Each row below holds a small network's activations on one record, seen along a few directions.
After each row come some of the record's fields: Dipat, Navi, Bego, Fufi, Gemo.
The largest differences between rows may come from other fields.
(in the rows, 500 means zero)
Strong random noise was added to every row along 12 fixed directions; ignore it. To show where, here is one row again and again, with new noise each time:
[722 526 577 744 603 487 564 378 491 556 619 401 303 390 566 587 647 438
 510 389 488 408 276 412 442 661]
[426 449 332 683 714 382 739 435 208 470 510 530 623 464 654 666 759 382
 675 486 573 554 628 551 418 373]
[393 184 479 527 641 434 429 599 428 438 520 534 487 425 539 405 767 317
 685 281 482 586 478 619 514 359]
[631 666 525 600 445 421 639 462 583 425 719 452 441 458 465 580 333 435
 300 562 560 571 447 485 590 601]
[303 416 440 291 219 482 613 631 728 444 485 525 544 525 398 392 398 375
 548 574 553 580 692 507 608 585]
[432 455 611 429 620 413 357 411 430 387 418 703 445 571 554 493 518 535
 463 555 393 543 403 334 450 358]
[772 584 565 635 463 590 570 631 482 640 708 264 302 371 431 492 204 564
 204 478 474 520 392 627 565 573]
[479 520 431 575 368 750 729 359 214 579 352 591 585 403 461 690 379 620
 547 703 521 387 546 312 481 559]
[478 519 542 422 520 553 465 588 315 679 350 553 419 585 631 637 525 525
 552 515 480 446 605 520 330 331]
[555 337 370 575 431 634 756 598 348 528 637 460 634 356 433 552 357 477
 487 538 551 657 655 751 633 362]
[535 523 616 353 527 386 461 382 509 331 403 513 163 470 575 660 493 493
 389 521 344 460 273 263 409 634]
[340 335 490 385 543 462 376 529 425 298 443 610 409 419 421 466 422 471
 499 484 413 603 413 441 585 417]
[508 305 709 483 426 525 374 546 761 717 453 620 519 673 576 224 807 408
 693 400 464 409 526 428 392 464]
[446 485 513 395 374 441 708 511 662 575 434 535 589 665 522 304 446 581
 449 740 418 529 705 385 456 518]

[290 445 588 457 581 349 444 580 460 381 441 484 538 528 471 272 544 443
 325 488 447 483 435 368 479 545] : Dipat=u1 Navi=f2 Bego=d1 Fufi=t1 Gemo=w2
[454 642 399 606 478 441 640 548 460 571 512 398 470 522 576 681 593 352
 628 434 662 472 619 548 441 570] : Dipat=u1 Navi=f2 Bego=d1 Fufi=t1 Gemo=w1
[486 736 386 570 685 427 395 526 388 546 510 381 283 491 567 782 436 440
 636 411 544 409 463 607 377 479] : Dipat=u3 Navi=f2 Bego=d2 Fufi=t2 Gemo=w2
[412 402 411 502 775 440 277 700 479 783 373 316 377 499 588 259 579 621
 678 338 461 498 551 712 383 353] : Dipat=u1 Navi=f2 Bego=d2 Fufi=t2 Gemo=w2
[775 348 398 611 548 570 676 383 503 533 464 127 153 244 418 600 437 593
 519 448 336 430 346 520 482 793] : Dipat=u1 Navi=f2 Bego=d2 Fufi=t1 Gemo=w1
[689 220 496 425 418 502 626 383 801 478 464 438 327 452 506 429 517 503
 607 578 281 583 503 480 543 599] : Dipat=u1 Navi=f2 Bego=d1 Fufi=t1 Gemo=w2
[588 544 561 573 569 576 502 409 262 511 584 638 774 442 539 526 330 627
 292 551 615 616 467 518 581 287] : Dipat=u1 Navi=f1 Bego=d1 Fufi=t1 Gemo=w2
[472 588 417 523 577 458 391 538 546 628 457 232 444 464 351 280 340 632
 405 490 509 486 616 552 610 535] : Dipat=u2 Navi=f2 Bego=d2 Fufi=t1 Gemo=w1
[273 643 416 569 475 584 179 535 350 639 387 759 651 554 478 684 444 423
 781 464 779 506 690 550 513 310] : Dipat=u1 Navi=f2 Bego=d1 Fufi=t1 Gemo=w1
[618 659 512 485 563 514 342 386 590 474 534 559 361 484 491 741 290 633
 508 565 483 570 473 556 528 406] : Dipat=u2 Navi=f1 Bego=d2 Fufi=t1 Gemo=w1
[573 586 665 448 410 517 316 477 589 256 691 592 398 434 373 611 194 383
 214 442 513 580 278 514 643 478] : Dipat=u3 Navi=f2 Bego=d1 Fufi=t1 Gemo=w2
[485 692 477 458 476 434 419 604 432 520 488 378 471 520 514 597 299 442
 269 501 564 540 574 602 545 448] : Dipat=u1 Navi=f2 Bego=d2 Fufi=t1 Gemo=w2
[575 534 543 564 554 434 600 415 556 671 536 463 564 556 682 588 715 433
 623 414 622 468 561 585 405 537] : Dipat=u1 Navi=f2 Bego=d1 Fufi=t2 Gemo=w1
[525 603 505 496 599 427 617 535 133 482 477 579 569 557 757 714 646 424
 378 503 559 558 553 441 343 331] : Dipat=u2 Navi=f1 Bego=d1 Fufi=t1 Gemo=w2
[509 529 687 508 436 708 234 599 268 559 485 659 500 507 471 503 360 561
 329 466 542 447 355 432 502 355] : Dipat=u1 Navi=f1 Bego=d1 Fufi=t2 Gemo=w1
[539 268 414 512 417 606 535 500 412 361 556 584 454 380 375 662 562 412
 684 452 443 562 469 604 621 424] : Dipat=u1 Navi=f2 Bego=d2 Fufi=t2 Gemo=w1
[321 356 534 344 469 269 619 453 505 186 496 503 550 479 607 488 756 266
 402 430 543 555 439 424 502 625] : Dipat=u1 Navi=f2 Bego=d1 Fufi=t2 Gemo=w1
[422 392 540 316 590 334 559 558 537 573 367 253 496 458 582 234 463 635
 214 483 396 560 528 519 477 599] : Dipat=u1 Navi=f2 Bego=d1 Fufi=t1 Gemo=w2
[394 613 467 488 559 339 556 558 415 610 333 374 634 674 453 306 532 593
 356 599 453 421 738 468 424 449] : Dipat=u1 Navi=f2 Bego=d2 Fufi=t1 Gemo=w1
[599 581 522 584 522 435 438 537 803 608 588 466 394 610 431 289 397 623
 556 554 421 561 506 519 552 518] : Dipat=u1 Navi=f2 Bego=d1 Fufi=t2 Gemo=w1
[506 527 520 438 504 502 595 557 361 448 389 323 413 554 418 381 342 654
 263 634 284 348 479 366 424 628] : Dipat=u3 Navi=f1 Bego=d2 Fufi=t2 Gemo=w1
[699 490 463 790 538 689 476 429 517 608 614 583 475 458 383 459 424 669
 671 607 423 509 431 427 557 456] : Dipat=u2 Navi=f1 Bego=d2 Fufi=t1 Gemo=w1
[383 660 364 575 647 413 639 269 493 498 500 351 561 296 630 682 370 545
 577 487 731 576 426 544 498 731] : Dipat=u1 Navi=f2 Bego=d1 Fufi=t2 Gemo=w1
[655 508 624 595 470 766 453 339 533 678 550 619 581 522 509 617 453 608
 662 552 537 423 429 562 444 397] : Dipat=u2 Navi=f2 Bego=d2 Fufi=t2 Gemo=w1
[570 457 713 566 581 631 210 461 391 498 488 731 481 593 482 429 574 552
 453 416 396 396 292 396 442 301] : Dipat=u3 Navi=f2 Bego=d1 Fufi=t2 Gemo=w2
[748 341 460 640 565 625 758 354 415 425 532 489 436 405 504 556 632 619
 525 572 319 477 366 399 498 563] : Dipat=u2 Navi=f1 Bego=d2 Fufi=t2 Gemo=w2
[641 486 597 503 559 600 447 418 478 526 509 657 501 553 511 524 461 635
 443 579 396 531 437 466 466 370] : Dipat=u2 Navi=f2 Bego=d1 Fufi=t2 Gemo=w2
[304 663 387 564 547 459 381 571 424 536 488 476 544 445 464 473 347 465
 497 460 672 521 503 478 573 582] : Dipat=u1 Navi=f2 Bego=d1 Fufi=t2 Gemo=w2
[556 601 507 547 494 679 391 704 397 697 591 407 527 434 454 530 196 642
 394 491 569 563 568 758 546 365] : Dipat=u2 Navi=f1 Bego=d2 Fufi=t1 Gemo=w1
[392 428 686 320 252 609 427 461 615 465 391 666 606 594 446 378 475 467
 389 589 516 400 439 258 517 614] : Dipat=u1 Navi=f2 Bego=d2 Fufi=t2 Gemo=w2
[435 509 439 551 407 572 490 531 367 445 473 595 545 528 399 632 541 336
 613 520 531 465 602 473 582 428] : Dipat=u1 Navi=f2 Bego=d2 Fufi=t1 Gemo=w2
[465 296 674 348 509 563 583 409 420 484 503 531 781 415 643 416 536 564
 293 423 568 548 362 528 467 473] : Dipat=u1 Navi=f1 Bego=d2 Fufi=t2 Gemo=w2
[787 793 760 543 562 316 422 474 745 556 726 511 356 812 596 465 463 546
 246 569 364 465 423 494 385 412] : Dipat=u3 Navi=f2 Bego=d2 Fufi=t2 Gemo=w1

Which values does each new row have?
[340 634 456 537 542 338 645 429 392 370 607 377 621 415 588 665 536 347
 404 416 730 495 467 527 508 649] : Dipat=u1 Navi=f2 Bego=d2 Fufi=t2 Gemo=w1
[486 709 398 489 605 431 575 537 365 352 541 449 386 476 558 753 450 501
 470 527 509 510 440 540 470 477] : Dipat=u2 Navi=f1 Bego=d2 Fufi=t2 Gemo=w2
[444 472 516 469 618 388 455 421 393 221 619 695 623 535 561 570 566 446
 443 523 490 651 424 507 561 324] : Dipat=u2 Navi=f1 Bego=d2 Fufi=t2 Gemo=w1
[209 746 572 340 527 336 246 579 568 685 433 405 656 507 622 412 174 493
 260 452 810 561 611 561 475 559] : Dipat=u1 Navi=f2 Bego=d1 Fufi=t1 Gemo=w2
[692 432 546 725 583 449 513 497 411 437 538 527 396 539 421 358 636 439
 394 555 290 460 411 353 515 487] : Dipat=u1 Navi=f2 Bego=d1 Fufi=t1 Gemo=w2
[533 650 346 474 597 333 636 677 487 657 409 181 167 482 630 523 440 551
 545 563 406 466 576 482 299 667] : Dipat=u1 Navi=f1 Bego=d1 Fufi=t1 Gemo=w2
[368 458 613 292 472 479 565 543 535 517 318 491 524 606 620 306 504 610
 404 612 402 495 507 278 376 591] : Dipat=u2 Navi=f1 Bego=d1 Fufi=t1 Gemo=w1
[396 520 582 312 582 427 315 495 693 579 478 513 572 533 569 402 297 604
 437 507 578 617 522 637 494 434] : Dipat=u1 Navi=f2 Bego=d2 Fufi=t2 Gemo=w2
[576 634 250 727 639 498 502 402 780 457 709 392 353 347 294 494 311 607
 782 533 508 590 420 626 652 577] : Dipat=u2 Navi=f2 Bego=d2 Fufi=t2 Gemo=w2
[558 374 558 528 571 583 424 737 256 549 501 333 284 415 572 497 596 455
 440 304 446 437 351 604 417 449] : Dipat=u1 Navi=f1 Bego=d1 Fufi=t2 Gemo=w1
[423 436 435 480 532 547 359 454 512 255 508 629 418 422 346 536 494 473
 606 464 424 538 335 457 643 473] : Dipat=u2 Navi=f2 Bego=d2 Fufi=t2 Gemo=w2
[540 557 589 511 393 432 542 533 664 644 470 401 499 582 494 347 588 442
 416 486 489 395 557 419 477 663] : Dipat=u1 Navi=f2 Bego=d1 Fufi=t1 Gemo=w2
[115 831 383 604 728 119 323 556 418 382 498 610 658 697 631 525 576 282
 546 460 763 610 645 431 447 411] : Dipat=u1 Navi=f2 Bego=d1 Fufi=t1 Gemo=w1
[550 684 548 428 498 404 487 479 646 694 465 541 557 654 565 467 330 663
 386 644 529 574 671 508 467 422] : Dipat=u1 Navi=f2 Bego=d1 Fufi=t1 Gemo=w2
[307 472 408 453 685 339 300 477 648 483 408 474 382 488 489 362 437 540
 669 507 454 579 465 449 457 535] : Dipat=u1 Navi=f2 Bego=d2 Fufi=t1 Gemo=w2
[644 678 524 563 491 427 562 536 738 672 597 453 522 664 540 372 644 544
 540 476 573 485 633 568 434 502] : Dipat=u2 Navi=f1 Bego=d1 Fufi=t2 Gemo=w1
